Each row below holds a small network's activations on one input, seen along a few directions.
In each table, some parts of the input vary, and every possible input appears once, in random order.
A made-up example of a description, with smaller parts first: one of 8 places around a ring, together with either a single point or one of 9 places around a ring or (one of 3 separate values, together with one of 4 places along a line).
Shared parts are said once, and a part with two or three values counts as separate values.

Other details of the inputs vary at random and push rows far along two fixed directions, the same in every table; ignore that.

Rows:
R1: 13 -31 -5 -22 -18 32 62 -29 4 -29 -8 -64 1
R2: 2 1 -9 54 23 18 22 -21 -30 37 -38 0 26
R3: -2 -13 -7 7 10 26 27 -37 -22 22 -5 -22 11
R4: -18 19 8 -41 -22 -3 -30 31 24 -28 17 34 -32
R5: 11 -25 -4 10 -4 -3 4 -30 1 -13 3 -44 10
R6: 10 -9 7 14 31 3 10 -8 -12 30 -29 -31 20
R7: 19 -23 -8 -31 -42 -14 -29 -9 40 -80 67 12 -18
R8: 12 -22 -4 -2 2 2 7 -26 -1 -8 4 -47 8
R9: -38 50 37 0 28 -32 -38 63 -11 59 -42 46 -1
R10: 2 2 16 64 23 -36 5 -15 -40 71 -37 -12 36
R11: 22 27 -10 -7 -4 -20 -30 42 0 -14 23 69 -6
R12: 17 -14 -8 12 -2 0 29 -32 -24 15 -3 -37 16
R13: -10 18 -5 -35 0 -11 -44 25 25 -30 42 43 -23
R14: -13 11 9 24 33 4 16 -14 -35 63 -30 -6 23
R15: -14 11 5 -50 -25 7 -18 24 21 -39 25 27 -30
R16: 5 10 -12 -17 -14 2 -46 26 31 -55 33 54 -16
R17: 3 -25 -2 -2 -25 6 37 -25 6 -28 -6 -47 -2
R18: 30 -17 -23 -47 -29 13 -14 9 39 -91 58 24 -22
R19: 22 -66 -13 -9 -30 23 42 -68 28 -67 42 -59 4
R20: -30 4 12 16 12 13 20 -1 -7 38 -42 -25 -4
R21: -3 14 11 -25 -42 -39 -36 39 32 -50 33 44 -21
R22: -7 17 -6 -35 -15 -9 -57 27 32 -36 49 46 -36
R23: 11 -20 -8 -3 -6 25 46 -3 4 -22 -21 -27 3
R24: 1 -5 -2 42 29 4 -7 0 -17 37 -41 -17 27
R25: 9 17 11 4 -19 -51 -38 26 6 -11 40 63 -4
R26: 2 13 2 -42 -36 -19 -19 30 24 -45 29 18 -22
R27: 11 -36 -33 -17 -25 51 51 -61 5 -42 39 -33 -18
R28: 12 -24 -1 -21 -10 31 57 -15 5 -25 -11 -43 -1
R29: 7 -1 6 50 17 -25 12 -21 -39 55 -31 -24 28
R30: -14 -7 10 17 35 9 -4 -17 -19 47 -29 -30 15
R31: 38 -36 -26 -20 -17 43 66 -49 -4 -39 26 -40 3
R32: -29 53 23 36 23 -33 -50 69 -6 47 -54 68 6
R33: -5 -24 0 -7 16 30 22 -35 1 -2 -1 -40 4
R34: 5 -21 -14 8 -13 35 39 -11 3 -27 -22 -28 3
R35: -28 41 46 37 16 -74 -49 67 -5 67 -44 51 13
R36: -6 17 1 -32 -7 -12 -60 24 25 -21 34 42 -27
R37: -20 -10 1 -12 -1 32 47 -21 3 -6 -13 -37 -4
R38: 20 24 -2 -25 -11 -28 -32 33 0 -9 31 47 -9
R39: -15 17 0 33 36 -2 17 -9 -33 68 -29 1 20
R40: -6 -9 -8 1 11 22 7 -23 8 0 8 -28 -3
R41: 15 13 0 -36 -9 -22 -46 32 21 -33 37 30 -17
R42: 18 -14 -22 33 5 26 30 -23 -23 6 -16 -12 18
R43: -23 60 15 32 34 -44 -55 54 -23 88 -21 65 6
R44: -25 9 11 14 16 16 25 -1 -9 39 -38 -28 2
R45: -10 4 1 29 25 4 4 -18 -29 62 -27 -5 13
Description of these inputs: one of 3 separate values, together with either one of 6 places around a ring or one of 9 places along a line.
The inputs of R20 and R27 match in every part but the choice among 3 separate values. If R17 is changed in the same way as R20 into R27, which row does it become?
> R29
Which other rows does R14 become when the choice among 3 separate values takes its other values? List them by row number.
> R9, R33
A walk changes only the place on the line of 9. It starts at R16 and steps to R24. List the rest of the walk in order.
> R18, R6, R41, R8, R5, R7, R19

Rows:
R46: 3 -8 -9 -4 -7 12 20 -13 -8 -6 2 -5 -7
R47: -6 6 9 0 -9 -2 -2 12 -4 3 -24 -3 -2
R48: 0 26 -5 -75 -46 -11 -56 35 43 -72 83 69 -53
R49: -12 2 7 7 -2 -5 1 15 9 7 -18 -8 -7
R50: 5 -20 -6 -27 -4 31 28 -31 7 -18 18 -31 -8
R51: -7 5 -3 3 13 8 -9 1 1 6 -6 12 2
R52: 1 3 -3 14 0 -1 4 0 -7 11 -1 15 7
R53: -5 2 14 -1 2 0 -1 14 -1 2 -23 4 6
R54: -11 6 13 -8 15 3 -6 -2 0 20 1 2 -1
R55: -6 3 2 7 6 -2 4 3 -11 14 -8 16 0
R56: 4 0 1 12 -2 -21 -15 -3 -2 7 0 -4 4
R57: 11 5 -3 16 3 -12 -8 2 -8 9 0 0 7
R58: 4 -1 4 1 1 -23 -16 4 -3 12 2 -8 6
R59: 5 -1 3 20 1 -10 -7 -5 -4 4 3 7 7
R60: 5 3 -3 -4 9 2 8 6 -8 6 -3 12 0
R61: 6 17 -3 -62 -40 -15 -44 56 55 -83 61 63 -45
R62: 10 -17 0 7 3 -7 3 -19 2 -8 6 -13 9
R63: 0 -9 -1 -6 -8 8 15 4 14 -14 -8 -22 -9
R64: -14 9 10 -3 4 -4 11 10 2 4 -11 4 5
R65: 4 7 -7 13 -3 -1 3 1 -9 14 -3 11 3
R66: 1 -5 5 16 3 -19 -10 -8 -2 8 -2 -2 9
R67: -20 12 13 4 0 -6 8 12 -1 9 -13 4 2
R68: -8 2 14 2 -6 0 -1 11 -3 0 -22 2 1
R69: -10 -11 6 3 -6 7 14 1 14 -10 -9 -15 -6
R70: 23 -35 -20 -13 -22 18 31 -44 10 -45 25 -45 -2
R71: -3 -8 10 10 2 -22 -11 -6 -2 13 0 -7 9
R72: -12 7 -2 8 9 6 -11 0 -1 10 -9 12 0
R73: -8 6 -2 -3 18 7 -12 7 -2 10 -3 0 -1
R74: 0 -4 5 5 -3 -22 -13 -3 -3 11 2 -10 5
R75: -15 5 12 -8 6 2 -7 -4 0 17 3 2 -7
R76: 14 -16 -16 5 -17 18 25 -28 -3 -20 14 -18 1
R77: -2 8 -6 0 14 8 -9 5 -1 7 -7 8 1
R78: 20 -43 -22 -1 -25 42 56 -59 3 -49 26 -41 2
R79: 8 9 -8 9 1 -1 3 5 -10 14 -3 10 5
R80: -6 9 5 -12 7 3 -7 2 -3 19 2 -5 -7
R81: 10 7 -5 14 2 -6 -2 4 -12 12 -1 6 6
R82: -4 10 -8 4 10 6 -10 4 -4 14 -11 5 -2
R83: -14 8 -3 0 7 5 -15 2 -2 10 -2 -2 -7
R84: -11 0 12 6 7 -4 0 18 13 8 -17 -2 0
R85: 17 -9 -10 4 -2 10 14 -12 -5 -12 10 -4 6
R86: 11 4 -6 5 4 2 5 6 -6 7 1 14 7
R87: -8 9 -4 -4 11 6 -15 6 -3 10 -2 -2 -5
R88: -16 3 1 3 12 8 -10 -3 -2 10 -4 -1 -3
R89: -11 1 0 -1 17 10 -9 -1 1 7 -1 -1 1
R90: 17 -54 -12 -15 -18 27 45 -60 12 -45 27 -57 6
R91: 9 -23 -12 -12 -6 26 35 -26 1 -25 12 -10 -2
R92: 7 4 -2 18 -2 -12 -9 -2 -6 7 1 2 4
R93: 4 7 -4 0 5 0 6 6 -12 12 -7 8 -3
R94: -9 11 7 -6 5 -3 12 14 -1 3 -12 0 2
R95: 6 -4 7 -1 6 -21 -14 4 -1 9 4 -6 10
R96: 10 -3 2 14 5 -9 -7 -2 -2 0 6 9 9
R97: 13 0 -1 14 9 -8 -4 1 -7 5 0 1 10
R98: -17 15 7 1 -4 -6 9 11 -3 10 -14 -1 -2
R99: 0 7 11 -4 3 -2 -4 20 -4 5 -24 2 5
R100: 1 5 6 -4 -6 1 0 13 -5 2 -23 -7 1
R101: -8 8 -8 4 4 8 -9 -2 -2 9 -7 5 -5
R102: 11 -2 2 6 7 -19 -11 0 -1 5 1 -3 9
R103: 5 4 -2 10 5 -1 2 5 -5 12 0 19 9
R104: 8 1 -1 13 5 -4 -1 0 -6 5 3 15 10
R105: -10 15 5 -3 0 -5 10 13 -3 9 -15 -5 -1
The inputs of R98 and R94 match in every part but one. If R101 is changed in the same way as R98 into R94, which row does it become?
> R77
The inputs of R70 and R62 match in every part but one. If R79 is changed in the same way as R70 into R62, which row does it become?
> R103
Describe the family of inputs behind these rows.
> one of 5 places around a ring, together with either one of 3 separate values or one of 9 places along a line
Which other rows does R60 become when the place on the ring of 5 takes its other values? List them by row number.
> R46, R55, R91, R93
A walk changes only the place on the ring of 5. It starts at R58 and steps to R74. List the rest of the walk in order.
> R71, R90, R95

Rows:
R106: -2 -7 -5 -3 12 25 15 -5 -2 -1 -15 -8 5
R107: -3 -7 1 -4 0 -1 11 -6 -5 10 -8 -26 1
R108: -1 -10 7 4 6 3 2 -9 3 6 -10 -24 1
R109: 11 -17 -10 7 1 4 19 -29 -11 2 10 -15 6
R110: -30 50 18 25 30 -27 -45 47 -21 74 -39 44 3
R111: 4 -5 4 4 -4 1 20 -7 -6 -1 -12 -20 7
R112: -7 52 18 48 44 -53 -62 56 -31 87 -38 55 23
R113: 11 -12 -6 14 4 4 9 -18 -7 -1 4 -7 6
R114: 7 5 -1 -24 -22 -15 -31 13 16 -30 41 37 -13
R115: -9 -6 -11 -6 -4 27 24 -26 -5 -1 1 -18 -8
R116: -2 -7 5 5 6 2 4 1 -3 6 -16 -24 2
R117: -8 -1 3 -1 5 12 21 -5 1 10 -6 -13 1
R118: 5 -19 -3 9 -1 10 12 -26 -3 -10 6 -19 6
R119: -17 44 32 40 27 -50 -34 55 -29 84 -53 42 20
R120: -2 -15 -1 4 3 7 10 -1 3 -3 -16 -27 3
R121: 2 -7 3 5 -8 0 29 -12 -11 5 -10 -14 5
R122: 9 8 -5 -38 -31 -13 -9 16 19 -50 38 25 -20
R123: 2 -3 5 12 1 -1 18 -4 -6 1 -18 -20 9
R124: 0 0 2 -6 11 18 12 -5 -8 11 -12 -8 4
R125: 1 -7 -5 -13 7 22 22 -16 -9 5 -5 -15 2
R126: -10 -1 5 7 13 12 21 1 -3 13 -14 -13 3
R127: -13 6 -3 10 9 20 7 -5 -7 15 -16 -4 -5
R128: -1 -8 -3 -3 12 26 19 -11 -7 2 -12 -14 4
R129: -6 -8 5 10 8 2 1 -15 -1 4 -6 -21 7
R130: 23 1 -24 -24 -25 0 -25 13 22 -59 51 42 -17
R131: 19 13 -13 -20 -19 -11 -30 18 12 -30 45 43 -10
R132: -5 -7 7 15 14 -3 -3 -2 2 19 -25 -22 9
R133: 22 -19 -21 -3 -9 18 27 -36 -5 -20 26 -21 3
R134: -7 18 0 -26 -12 -6 -22 36 28 -32 25 44 -22
R135: -1 -6 2 11 6 -7 5 -17 -12 19 -1 -11 9
R136: 2 -22 -6 13 1 9 10 -21 0 -7 -1 -16 11
R137: 6 -14 -6 2 -12 10 26 -12 6 -22 -10 -24 6
R138: -10 -2 2 -5 6 8 22 -9 -3 12 -5 -13 -2
R139: -1 13 4 -27 -18 -18 -38 17 22 -30 37 32 -16
R140: 14 -17 -10 14 2 8 10 -20 -1 -10 2 -7 5
R141: 4 11 4 -35 -21 -16 -37 23 28 -33 35 28 -23
R142: -1 -10 3 -4 2 0 9 -17 1 7 -2 -28 -1
R143: -16 6 -5 15 11 19 6 -3 -5 17 -24 -2 0
R144: 6 11 3 -18 -29 -11 -12 24 14 -39 21 36 -16
R145: 14 -15 -8 9 0 7 14 -24 -6 -1 10 -12 6
R146: -6 -7 4 4 6 -3 6 -21 -5 13 -2 -23 7
R147: 1 19 6 -6 -19 -24 -26 41 13 -17 4 50 -10
R148: -4 8 0 -19 -14 -16 -43 23 27 -36 29 37 -15
R149: 1 -7 3 -1 1 2 7 -3 -3 9 -12 -25 4
Describe the family of inputs behind these rows.
> one of 4 places along a line, together with either one of 3 separate values or one of 8 places along a line
The inputs of R148 and R129 match in every part but the place on the line of 4. If R143 is changed in the same way as R148 into R129, which row does it become?
> R127
The inputs of R126 and R134 match in every part but the place on the line of 4. If R123 is changed in the same way as R126 into R134, which row does it become?
> R137
Which other rows does R110 become when the choice among 3 separate values takes its other values? List them by row number.
> R117, R124
